A small network was trained on invented records. Each row is its activation on one of them, seen along a few directions.
After each row come some of the record's fields: K, C, G, S.
Other fields move the rows too, some of them a lot.
In the rows, zero is written as 500.
Random noise pushes rows far along 3 fixed directions. That doesn't count. These rows show it; they differ only by the noise:
[348 271 888 319 429 499 543 681 344 619 660 155 588 552 682 376 529]
[529 572 305 568 440 603 355 295 555 488 361 478 555 501 377 295 503]
[516 651 421 370 514 586 563 514 751 337 563 224 802 492 339 538 372]
[295 462 883 299 436 796 441 553 559 492 664 507 459 435 772 530 287]
[579 495 310 513 470 383 511 458 506 500 425 125 764 580 264 287 620]

[405 488 760 312 423 632 532 617 600 503 628 193 636 499 573 429 406] : (K k1; C c2; G g1; S s5)
[507 377 534 451 497 211 651 501 226 514 412 476 454 588 507 297 564] : (K k1; C c2; G g2; S s7)
[286 475 906 284 392 852 456 506 608 510 611 489 408 393 765 456 288] : (K k2; C c2; G g1; S s5)
[661 664 432 573 490 536 401 336 543 485 259 796 405 426 446 407 472] : (K k3; C c2; G g1; S s8)
[343 542 575 421 466 781 477 455 667 452 590 540 448 388 615 558 326] : (K k2; C c2; G g1; S s2)
[355 562 380 540 532 747 401 409 607 418 596 792 367 404 619 703 317] : (K k3; C c1; G g2; S s1)
[515 483 378 529 571 429 579 669 540 511 678 355 615 531 441 763 580] : (K k1; C c1; G g1; S s3)
[578 602 710 369 584 622 574 688 708 435 686 374 644 492 519 767 386] : (K k3; C c1; G g1; S s9)
[526 369 728 430 492 484 519 615 415 601 544 343 481 552 575 466 580] : (K k3; C c2; G g1; S s9)
[483 617 571 457 444 752 385 454 683 500 529 452 577 460 510 470 405] : (K k3; C c1; G g1; S s5)
[524 447 544 557 450 574 430 345 403 583 391 610 330 567 564 315 539] : (K k3; C c2; G g1; S s9)
[519 367 703 489 507 334 571 699 403 580 592 418 540 534 559 549 612] : (K k1; C c1; G g1; S s6)
[554 410 865 462 479 421 504 617 293 654 477 595 400 512 700 424 568] : (K k3; C c1; G g1; S s8)
[411 535 489 560 464 618 360 318 504 484 397 692 341 461 546 449 457] : (K k3; C c2; G g2; S s4)
[472 706 241 616 547 801 343 374 758 422 562 805 440 396 495 746 365] : (K k3; C c1; G g1; S s1)
[296 426 579 499 522 683 466 528 469 521 676 682 368 463 735 685 385] : (K k3; C c1; G g2; S s1)
[336 557 543 458 369 848 285 236 564 446 391 748 292 412 647 294 277] : (K k1; C c2; G g2; S s5)
[424 448 500 414 551 454 679 714 581 494 718 182 714 542 479 690 524] : (K k3; C c2; G g1; S s1)
[535 628 642 366 529 533 553 500 572 344 452 702 471 409 568 568 279] : (K k1; C c1; G g2; S s8)
[534 729 443 448 539 573 523 526 806 348 562 359 686 483 348 677 416] : (K k1; C c2; G g1; S s4)
[421 464 624 415 514 574 546 675 581 538 698 263 653 501 559 611 481] : (K k3; C c1; G g1; S s2)
[394 489 337 437 546 509 602 542 600 384 609 382 616 484 450 657 421] : (K k3; C c2; G g2; S s1)
[561 650 478 589 531 627 408 453 673 440 493 846 438 413 515 676 407] : (K k3; C c1; G g1; S s6)
[452 396 642 353 555 311 632 583 311 427 510 575 463 489 579 523 423] : (K k3; C c1; G g3; S s7)
[524 481 341 579 491 358 523 404 450 423 380 619 468 523 418 401 517] : (K k1; C c2; G g2; S s6)
[216 347 620 398 456 652 479 431 387 456 577 621 346 474 750 450 318] : (K k3; C c1; G g3; S s2)
[677 786 272 587 564 565 414 363 672 401 342 860 464 411 347 595 417] : (K k1; C c1; G g1; S s7)
[379 407 788 257 477 412 643 509 334 348 456 623 374 467 713 393 276] : (K k1; C c2; G g3; S s8)
[582 519 690 400 571 356 635 728 472 519 587 424 596 494 501 629 515] : (K k1; C c1; G g1; S s7)
[369 333 847 300 399 544 583 632 453 592 607  96 602 511 606 329 519] : (K k2; C c2; G g1; S s5)
[505 509 693 399 543 422 650 724 602 426 660 401 621 482 529 684 436] : (K k1; C c2; G g1; S s6)
[446 433 528 561 475 600 396 524 470 639 569 448 502 505 573 476 576] : (K k3; C c1; G g1; S s2)
[437 554 318 450 580 499 627 584 628 332 661 453 586 477 446 794 375] : (K k1; C c2; G g2; S s3)
[382 418 574 466 527 530 574 677 499 560 717 355 558 531 605 663 509] : (K k1; C c1; G g1; S s1)
[410 431 485 502 520 525 596 578 499 530 639 456 480 492 552 679 516] : (K k2; C c2; G g1; S s3)
[549 403 271 766 519 432 386 468 323 707 499 609 399 570 486 552 756] : (K k3; C c1; G g1; S s3)
[542 535 773 302 577 375 705 794 525 452 658 361 630 479 535 685 439] : (K k1; C c2; G g1; S s7)
[515 458 435 541 458 561 365 308 409 489 334 678 291 515 527 318 472] : (K k1; C c2; G g2; S s9)
[441 364 414 546 489 429 487 509 377 581 522 318 568 548 481 391 600] : (K k3; C c1; G g2; S s2)
[425 452 320 573 488 479 536 459 455 536 559 431 500 572 493 464 558] : (K k1; C c2; G g1; S s1)
[554 663 467 468 482 676 439 481 736 466 534 336 705 480 392 503 447] : (K k3; C c1; G g1; S s5)
[442 631 506 476 527 663 460 418 680 306 511 899 386 381 580 684 248] : (K k1; C c1; G g2; S s6)
[699 675 343 592 572 429 463 468 551 492 386 693 530 465 346 565 547] : (K k3; C c1; G g1; S s7)

Here are new rows. What are their fields?
[636 743 543 376 544 507 615 540 706 321 454 553 626 451 428 592 335] : (K k1; C c2; G g1; S s8)
[497 603 467 446 429 623 484 442 650 458 480 277 645 521 410 341 446] : (K k1; C c2; G g1; S s5)
[601 678 388 603 541 550 400 457 678 494 493 480 609 505 355 617 566] : (K k3; C c1; G g1; S s4)
[414 408 453 467 484 377 543 407 394 352 424 675 392 479 529 422 403] : (K k1; C c2; G g3; S s6)
[551 420 518 613 413 513 354 452 385 708 432 302 548 558 461 228 697] : (K k3; C c1; G g1; S s5)
[563 572 488 517 525 441 554 563 610 423 525 534 559 474 440 594 466] : (K k1; C c2; G g1; S s6)
[426 498 684 507 457 587 397 508 503 570 534 504 410 500 601 498 518] : (K k1; C c2; G g1; S s4)
[415 378 433 586 429 508 477 396 360 632 467 413 452 572 539 271 612] : (K k3; C c2; G g1; S s2)
[603 478 548 443 514 431 551 590 517 501 515 262 590 569 421 466 552] : (K k1; C c2; G g1; S s9)
[363 356 546 546 327 636 272 257 294 620 321 591 263 503 632  72 516] : (K k1; C c2; G g2; S s5)
[427 420 642 556 422 549 383 408 405 636 427 522 346 490 582 360 614] : (K k2; C c2; G g1; S s4)
[641 624 453 542 548 599 457 471 637 485 485 525 550 533 421 578 488] : (K k3; C c1; G g1; S s9)
[515 594 505 469 526 523 610 511 683 388 524 559 568 444 450 624 408] : (K k2; C c2; G g1; S s6)
[644 532 425 502 528 452 530 515 573 493 447 323 612 551 342 481 566] : (K k3; C c2; G g1; S s9)
[421 445 565 613 467 549 344 376 368 602 446 650 335 531 604 418 574] : (K k3; C c1; G g2; S s4)
[495 368 446 577 402 462 369 379 322 643 371 338 516 571 455 164 660] : (K k3; C c1; G g2; S s5)
[766 571 415 576 530 256 520 517 431 546 328 440 624 532 318 384 671] : (K k3; C c1; G g1; S s8)
[652 608 557 503 506 447 481 489 505 498 369 629 493 463 474 456 489] : (K k1; C c1; G g1; S s8)
[521 460 344 612 546 457 488 590 499 601 615 360 611 536 437 621 645] : (K k3; C c1; G g1; S s1)
[323 385 397 407 542 436 630 548 436 348 637 481 470 499 559 670 380] : (K k1; C c2; G g3; S s3)
[462 427 504 626 533 578 409 581 432 648 650 654 384 492 630 737 590] : (K k3; C c1; G g1; S s3)
